These are the activations of a small neural network, seen along a few directions. Each row is one input.
Each table varies a few parts of the input and shows all the possible inputs, shuffled.
Descriptions start from the smaller parts, as in this example, which fits no table here: one of 5 places around a ring, together with either a single point or one of 9 places along a line or (one of 3 separate values, together with one of 6 places along a line).
Shared parts are said once, and a part with two or three values counts as separate values.

Other details of the inputs shift rows strongly along three fixed directions, in all tables alike. That doesn't count.

A family of inputs:
x1: [ -8 -78  23  46  15 -18  14 -34   0  13 -20]
x2: [-20  17 -12 -26 -10   6  77  36  53  -9   3]
x3: [ 29  22   3   2 -24   8 -64 -21 -69  -8   0]
x4: [  3 -56  24  53  18 -15 -22 -23 -11  30  -8]
x5: [  9 -41  20  37 -17  -9  -4 -27   3  24  16]
x6: [  0 -29  16   8  39 -17   2  10   7  13 -23]
x7: [  0   4  -2 -18  31  -8  -5  23 -10  -3 -27]
x8: [ -5  15  -4 -14   8 -14  34  13  44  10  24]
x9: [-10 -35  15  27  18  -9 -18  -8  -1  13 -14]
x10: [ 55  18   6 -27  50 -14 -14  26 -18   7   0]
x11: [-31 -18   3  -3  -9   0  52   1  68   9  10]
x12: [  1  60 -17 -30  -9  11 -59  18 -48 -25   8]
x13: [-50 -15 -34  45 -78  25  -8 -51  18 -14  28]
x14: [ -9  53 -39 -20 -46  19 -21   1 -37 -29  -7]
x15: [ 35  12   0 -20  31 -10  -1  15 -10  -1  -3]
x16: [ -4  22 -14 -33  19   4  37  29  37  -9   2]
x17: [-11 -41   8  29  13  -1 -13 -22  15  13   8]
x18: [  9  45 -20 -49   0  -6  32  32  47   1  10]
x19: [ 21 -66  31  43  30 -20 -10 -31 -33  13 -22]
x20: [-15  41 -25 -16 -39  24 -52 -14 -20 -14   9]
x21: [  1 -18  -7  -9  -5 -17  80   9  48  -5   4]
x22: [  7  34  -1   1  -4   7 -73 -16 -74 -14  -2]
x23: [  2 -46  16  26  29  -6 -25 -18  -9  12  -5]
x24: [  3 -52  35  46  35  -5 -32 -13 -21  29 -12]
x25: [-20 -42  23  30   2  -1  11 -19  36  21   9]
x26: [-22 -30   9  10  16  -4  34   5  29   9 -12]
x27: [-47 -15 -31  24 -62  15  18 -33  25 -20  12]
x28: [ 51   7  20 -17  72 -23 -34  30 -55  10 -37]
x29: [-12 -33   8  17  -7 -11  27 -14  51  23  14]
x30: [ 12  13  -9 -10  -8 -10  34  23  22   1   5]
x31: [ 19 -41  30  25  17 -19  -7 -22 -11  22 -13]
x32: [  2  45 -19 -16 -13  30 -50   0 -37 -24   8]
x33: [ -1  14  13  21 -34  29 -64 -31 -67 -16  -3]
x34: [ 39  68 -23 -58  25  -5  10  58  13   1  12]
x35: [ 24  -5  19  -5  39  -7 -42   3 -11  24  -2]
x36: [ -2 -45  19  13  -7 -22  58 -12  31  14  -6]
x37: [ 16 -18  23  19  21   9 -15  -7 -27   1   4]
x38: [-18   3 -20  25 -62  15  -8 -21 -27 -16   4]
x39: [-12  13 -23 -41  19  -6  59  35  66  -8   4]
x40: [ 31  34   0   2 -15  15 -88 -19 -66   1  12]
x41: [ -7  -3   6 -12  26  -6  32  30  37   5  -7]
x42: [-11 -38  18   0  30 -19  24  -3  28  15 -22]
x43: [ 34   8   0 -13  10  -7   3  10 -16  -8   5]
x44: [ 37 -27  34  24  28 -17 -43 -18 -35  24 -10]
x45: [ 21  56 -32 -17 -40  25 -41   1 -38 -19  31]
x46: [ 15  12  -4  -5   7  -8  -3  13 -13   0 -11]
x47: [ -5  59 -19 -34 -12  10 -49  19 -47 -30   1]
x48: [ -5 -42  36  18  25  -7  -5 -16  -8  12 -23]
x49: [ -6 -37  17  12  30  -1  14  -7   0   2 -15]
x50: [-33 -50  16  35   2 -18  20 -12  33  17  13]
x51: [ 11  38   4 -40  11   4  43  35  38   3  10]
x52: [-60 -38 -19  61 -72  12  -3 -50  13  -6   4]
x53: [-13 -17   3  28 -40   5 -28 -46 -33  -4 -11]
x54: [ 44  19   1 -19  31  -6 -17  19 -11   7  14]
x55: [ 44 -11  31  -4  53 -21 -41   2 -37  20 -21]
x56: [-9 -8 -3 -2 10  7 16  5 33  6 17]
x57: [ 36   6   2 -22  43 -13  -5  23   0   6   0]
x58: [-11  -9  -9 -19  18  -4  25   9  24  -8  -9]
x59: [-41 -24   5  40 -49  23 -42 -52 -24  -7  -3]
x60: [-54  69 -55 -56 -61  15  39  26  29 -45   8]
x61: [ 45  24   5 -23  42 -16 -11  34 -18   9 -10]
x62: [ 25 -14  10  22   6  -8 -15   3 -21  15   7]
x63: [-32  65 -58 -40 -57  18  25  21  29 -31  10]
x64: [  8 -14  23  -1  42 -27  11   2 -12   7 -17]
x65: [ -9  -7  10  -5  10   0  48  16  13  -3 -17]
x66: [ -3   1  14 -14   0   3  35   7  13  -1  -8]
x67: [-13  -3  -9 -13  18  -9  34  27  56  11   6]
x68: [ 37  41 -16 -52  15  -9  43  43  30  -5  19]
x69: [-32  27 -22  14 -53  19 -40 -32 -29 -17  18]
x70: [  4 -33  23  19  21   1  24  -9  -8   0 -12]
x71: [-51 -18 -11  47 -63  28  15 -31  16  -4  17]
x72: [  5   3   5 -25  26 -12   8  14  25   7  -9]
x73: [-49  26 -32  -8 -47  24  17   0  11 -27  -7]
x74: [ 24  62 -25 -30 -21  11 -33  16 -62 -24 -10]
x75: [ 24  12  10 -12  31   7  14  21   8   8  17]
x76: [-18  38 -15  -7 -52  31  -3  -7  11 -12  27]
x77: [-48 -31  -8  43 -58  28  27 -44  13 -16  12]
x78: [ 70  31  19 -37  46 -19 -23  32 -28  15  -1]
x79: [ 2  5  9 -9 17  0 46 30 30  4  1]
x80: [-47   1 -25  18 -74  18  -6 -43   0 -20   0]
Each input here is: one of 4 places along a line, together with either one of 2 separate values or (one of 3 separate values, together with one of 6 places along a line).
Changing only the place on the line of 4 turns x39 into x58. The same change can be made to x16. Which row results?
> x49
Changing only the place on the line of 4 turns x53 into x44. The same change can be made to x48. Which row results?
> x11
Changing only the place on the line of 4 turns x34 into x14. The same change can be made to x71. Which row results?
> x65
Change only the choice among 3 separate values in x25. List by row number the other rows that result.
> x24, x56
Change only the place on the line of 6 in x35. List by row number the other rows that result.
> x5, x25, x29, x40, x76

A family of inputs:
x81: [  8  22  11  -8  22  17 -32  12 -38  -7  -6]
x82: [ 28 -22   7  11   9 -23   4  -7  -8  10  -1]
x83: [ 15  46 -22 -39 -11   1  15  22  21  -6  17]
x84: [ -5  -7   6   0  36  -9 -68  -2 -39   4 -30]
x85: [ -1 -32  18   2  29 -19  46  11  22   8 -21]
x86: [-31  39 -28   1 -60  32 -38 -21 -45 -33  -4]
x87: [ 49 -33  28  16  40 -27 -17  -5 -28  22  -9]
x88: [ -8  23  -4 -39  18  -1  55  41  43  -5  -1]
x89: [ 16  29  -2  -9  -3  15 -25   5 -10   2  22]
x90: [-19 -28  22  43   0  23 -37 -26 -39  -1  -3]
x91: [-18 -81  24  48   7 -24  41 -26   9   9 -29]
x92: [-14  15 -27  -8 -47   4  34  -5  36  -7  21]
x93: [  8  17  -8   4 -25  10 -27 -13 -16  -2  15]
x94: [-20  -7  -8  29 -50  18 -17 -34  -1  -1  22]
x95: [-33 -33  -5  19 -25  -7  51 -13  26  -9 -12]
x96: [-24  -2 -10  13 -33  18  32  -7  50   4  35]
x97: [ 19  51 -25 -55  30 -13 -32  33  19   7   5]
x98: [ 30   3  23 -28  64 -16  16  36  -2   7 -20]
Describe the family of inputs behind these rows.
> one of 2 separate values, together with either a single point or one of 8 places along a line
Changing only the choice among 2 separate values turns x92 into x85. The same change can be made to x96. Which row results?
> x90
Change only the choice among 2 separate values in x81. List by row number the other rows that result.
> x89

A family of inputs:
x99: [ 36 -15  14   1  25 -27  11   5  -8  15  -7]
x100: [ 32  37   4 -22  19  10 -31  17 -40  -6  -2]
x101: [-22  20 -23 -32  -9 -12  40  25  29 -17 -13]
x102: [-35 -52   9  26   1 -13  43 -16  34   3 -22]
x103: [ 49 -37  31   0  73 -38  32  27  45  39  14]
x104: [-13 -18   0  19 -32   7  36 -15  28   0  21]
x105: [ 37 -19  20  -5  38 -27  29  13  10  19  -5]
x106: [ 15 -22  22  30   8  -3 -56 -28 -24  23   8]
x107: [ 17 -15  19   5  35  -6 -13   5 -24   5 -16]
x108: [ 34  84 -18 -90  41   2  29  74  16 -14   1]
x109: [  6  13  11   7   4  15 -37   3 -42  -5  -6]
x110: [-16  31 -19  14 -61  31 -21 -21 -23 -16  25]
x111: [-20  30 -30 -26 -28  11  28  14  23 -21   3]
x112: [-26   8 -19   9 -49  19  12 -16  10 -16   9]
x113: [-26 -46   8  46 -26   1 -18 -44 -25  -2 -14]
x114: [-37  -6   1  13 -13  15   8  -5   3  -8  -7]
x115: [-25  16 -29 -23 -26  -8  56  16  46 -12  -3]
x116: [ 14  20   1 -12  11   0 -41   3  -9  12   6]
x117: [ 14 -10   7   0  15 -12   8   2  -3   7 -10]
x118: [ -6  24 -27 -19 -33  -1  15   8   5 -15   2]
x119: [ 30  -6  11  -3  43 -12  -8  15   9  20   8]
x120: [-34 -20   1  16 -11   7   5 -17   1 -10 -14]
x121: [-18  14 -22  10 -26  17 -33 -16  -5  -7  12]
x122: [-38  -3 -15  -8 -15   3  38   1  33 -17  -8]
x123: [ 31   7  12   1   9  -5 -37 -11  -6  18  22]
x124: [ -3 -51  23  13  56 -23  14   6  29  26 -11]
x125: [-21   2  -6  12 -30  13  21  -2  16  -4  12]
x126: [ 26 -32  29  36   7   1 -42 -30 -53  10  -2]
x127: [-52 -36   2  30 -23  10  26 -22  20  -8  -7]
x128: [ 22  46 -17 -34  -6  11 -21  17 -26 -18   1]
x129: [ 31  43 -13 -11 -23  20 -65  -8 -70 -18   7]
x130: [ -3  -7  14  -2  23  -7 -28  -1   2  17  -5]
Changing only one part turns x114 into x125. The same change can be made to x101. Which row results?
> x118
Describe the family of inputs behind these rows.
> one of 4 places along a line, together with either one of 2 separate values or one of 6 places along a line
A walk changes only the place on the line of 4. It starts at x127 and steps to x108. List the rest of the walk in order.
> x100, x104
Change only the place on the line of 6 in x99. List by row number the other rows that result.
> x104, x105, x110, x126, x129
